Each row below holds a small network's activations on one input, seen along a few directions.
Each table varies a few parts of the input and shows all the possible inputs, shuffled.
Descriptions start from the smaller parts, as in this example, which fits no table here: one of 5 places around a ring, together with either a single point or one of 11 places around a ring or (one of 3 separate values, together with one of 4 places along a line).
Shared parts are said once, and a part with two or three values counts as separate values.
In the rows, 128 means zero.

Table:
x1: [123  76 157 143 116 111 104 170 175 138  89 147]
x2: [106  89 159 147 136 152  65 166 163 105 131 148]
x3: [140 144 189 134 131 192 150 160 108 153  66  98]
x4: [ 69 138 106 116  65 121 192 139 117  77 185  97]
x5: [133  97 152 143 150 138  61 147 163 102 146 150]
x6: [174 171 158 153 168 186 139 118  84 167 115 133]
x7: [129 116 170 166 138 153 159 143 143 171  71 134]
x8: [136 118 140 148 154 126  53 123 153 110 158 172]
x9: [134 148  30  53 132  90 124  89  86 123 155 105]
x10: [ 68 111  57  53 101 105 142 140 111 110 107  75]
x11: [169 119 142 129 141 119  46 112 151 102 156 163]
x12: [139 115 170 145 123 136 153 162 141 175  61 121]
x13: [130 151 181 152 147 204 154 147 107 155  77 113]
x14: [159 169 161 150 160 188 145 135 100 160  95 115]
x15: [ 60 126  40  73 113 114 135 129 104 127 125  84]
x16: [150 132 156 162 155 133 148 125 137 173  89 135]
x17: [195 154 142 150 156 119 139 104 118 170  98 155]
x18: [100 158  90 119  78 103 181  92 109  77 214 118]
x19: [146  86 146 153 134 109 102 132 178 147 122 155]
x20: [ 75 134 113  97  45 101 188 151 116  69 172  83]
x21: [ 84 153 100 109  77 100 188 113 121  68 196 103]
x22: [117  80 155 156 129 118 108 155 173 147 108 156]
x23: [193 185 163 137 168 169 133 103  78 151 109 130]
x24: [ 97 142  27  81 138  99 126  94  88 127 158 104]
x25: [ 86 130  42  71 124 102 137 107 111 120 137  86]
x26: [166 137 152 166 162 131 143 108 122 182 110 152]
x27: [104  82 175 130 118 136  63 166 171  91 112 135]
x28: [178 109 139 143 151  92  91 107 152 136 133 176]
x29: [131 173  83 101  80  89 172  94  94  63 210 117]
x30: [147  96 144 160 149 105  99 109 165 141 132 180]
What do these inputs look like to the network?
> one of 5 places along a line, together with either one of 2 separate values or one of 4 places along a line
The inputs of x11 and x27 match in every part but the place on the line of 5. If x29 is changed in the same way as x11 into x27, which row does it become?
> x20

Table:
x31: [101 119 111 116 115 147 108 142 127  70 172 115]
x32: [126  93 149 129 153 140  95 156 144 159  83 117]
x33: [150 151 103  99 120 100 113  92 121 108 170 130]
x34: [177 144 166 159 158 157 109 116 138 139 145 160]
x35: [ 97 124 110 124  91  87 151 132 128 107 155 128]
x36: [156 214 126 117 146 168 206  91  46 166 106  83]
x37: [125 143  70 113 141 110 120  92 121 126 157 138]
x38: [147 112 173 143 109 124 139 140 155 132 107 147]
x39: [136 151  95 116 133  98 113 101 109 120 162 143]
x40: [105 118 110  92 102 122  98 139 126  82 149 108]
x41: [133 112 180 149 139 173  92 150 142 118 128 134]
x42: [164 132 136 157 163 139 106 110 131 170 112 155]
x43: [ 88  98  89  92 132 108 109 135 130 113 122  94]
x44: [134  98 151 142 131 112 148 148 154 169  93 128]
x45: [170 122 132 134 172 127 112 119 143 181  93 149]
x46: [168 143 159 159 161 127  99 117 127 159 115 163]
x47: [ 92 112  85 122  93  98 159 124 132 118 152 119]
x48: [184 144 159 149 156 132 100 121 143 140 118 157]
x49: [ 78 113  81 107 120 128 104 132 130 104 139 112]
x50: [120 183 134 117 102 162 245 116  65 153  89  79]
x51: [134 115 178 134 137 148  84 150 148 119 102 129]
x52: [114 182 136 112 125 187 186 134  56 145  89  59]
x53: [148 151 102 125 136 126 123 105 119  94 192 138]
x54: [113 123 115 109  81  91 152 132 137  93 162 117]
x55: [137 123  71  88 145  97 127  93 118 140 135 128]
x56: [ 98 102  82 104 107  83 165 133 142 121 130 113]
x57: [145 115 181 172 117 143 146 145 146 123 140 142]
x58: [130 113 169 161 123 119 138 144 144 141 100 158]
x59: [104 126 116 121  88 117 161 126 139  83 183 127]
x60: [121 110 166 140 140 150  85 147 136 138  91 148]
x61: [130 108 141 166 124 130 144 148 156 153 101 149]
x62: [ 86 123 104 108 117 119  97 143 125  95 142 123]
x63: [116 106 143 148 148 158  90 150 146 144  94 136]
What do these inputs look like to the network?
> one of 3 separate values, together with either a single point or (one of 2 separate values, together with one of 5 places along a line)
The inputs of x46 and x58 match in every part but the choice among 3 separate values. If x39 is changed in the same way as x46 into x58, which row does it become?
> x35
Which other rows does x56 become when the choice among 2 separate values takes its other values? List them by row number.
> x44
Which other rows does x38 become when the choice among 3 separate values takes its other values? List them by row number.
> x48, x51
Which other rows agree with x40 in the choice among 3 separate values? List them by row number.
> x31, x32, x41, x43, x49, x51, x52, x60, x62, x63

Table:
x64: [136 100 149 139 123 108 124 159 168 116 143 143]
x65: [ 95 174 103  94 106 134 171 114  84 146  96  91]
x66: [172 100 198 183 196 173  37 159 148 163  80 179]
x67: [ 58  90 153 129 108 147 126 177 156 119 111 137]
x68: [128 134 169 161 142 158 180 149 124 163  80  88]
x69: [179 156 151 105 180 123 124  78 123 132 134 157]
x70: [ 84 107  79  88  60 107 144 152 117  90 133  90]
x71: [142  86  94 136 142  91  81 106 153 105 176 166]
x72: [ 95 100  51 106  99  74 130  86 116  89 182 143]
x73: [173 175 179 164 128 154 143 133 128 160 108 114]
x74: [146 187  83 103 124 140 148  94  91 124 166 100]
What do these inputs look like to the network?
> either a single point or (one of 2 separate values, together with one of 5 places around a ring)
A walk changes only the place on the ring of 5. It starts at x74 and steps to x65. List the rest of the walk in order.
> x68, x73, x69

Table:
x75: [145 104 112 136 114 105 132 115 137 186 101 160]
x76: [129 126 145 113 128 122 184 138 124 166  59 151]
x77: [122 140  82 117 180 133  54 112 115 136 123 156]
x78: [129 122 147 169 134 102  73 117 145 110 182 190]
x79: [ 80 172  56  52 102 102 127 111  78  97 167  59]
x80: [ 64 101  58  70  78  88 149 153 144  67 181  72]
x81: [191 139 122 143 148 148 130  84 139 151 150 132]
x82: [ 65  84 137 151 125 183 145 161 150 111 109  99]
x83: [107  79 181 118 126 143 128 171 161 121 107 101]
x84: [160 113 137 128 133  93 146 136 131 160  57 150]
x85: [137 168  59  84 104  99 192  97  92  95 206  79]
x86: [ 86 138 136 172 121 137 188 136 117 182  86 111]
x87: [185 159 168 128 156 151 175 127 115 149 128 115]
x88: [147 132 153 153  93 131  92 121 158 114 154 183]
x89: [179 133  90 148 187 129 120  88 129 133 164 170]
x90: [146  57 159 127 124 125  94 173 161 108  98 122]
x91: [ 81 135  38  72  77  68 200 103 100 110 137 114]
x92: [141 151 145 172 150 188 186 108  91 144 142 103]
x93: [ 81 158 113 107  58  78 148 105 116  58 209 106]
x94: [119  70 119 121 123 141  90 145 187 117 125 132]
x95: [104  72  97 141 156 112  72 150 188 114 144 148]
x96: [133 148 163  89 149 160 107 144  84 151  90 107]
x97: [214 132 155 140 157 139 143 109 115 127 115 132]
x98: [161 140 185 150 111 115 105 144 148  91 116 172]
x99: [132 110  79 142 156  77 120 128 139 177 118 183]
x100: [ 93 150 182 185  99 166 146 141 122 113 147 137]
x101: [138 151 123 117 142 143  63 118 123 160 119 113]
x102: [129 155 213 142 111 132 136 144 147 110 131 143]
x103: [157 141 156 117 150 133  70 133 100 142  82 106]
x104: [ 85 162 130 137 146 196 124 128  85 140  92  94]
The inputs of x87 and x102 match in every part but one. If x92 is changed in the same way as x87 into x102, which row does it become?
> x100
What do these inputs look like to the network?
> one of 5 separate values, together with either a single point or one of 5 places along a line
Which other rows does x81 become when the choice among 5 separate values takes its other values? List them by row number.
> x75, x88, x94, x101
Which other rows does x86 become when the place on the line of 5 takes its other values? List them by row number.
> x75, x76, x84, x99
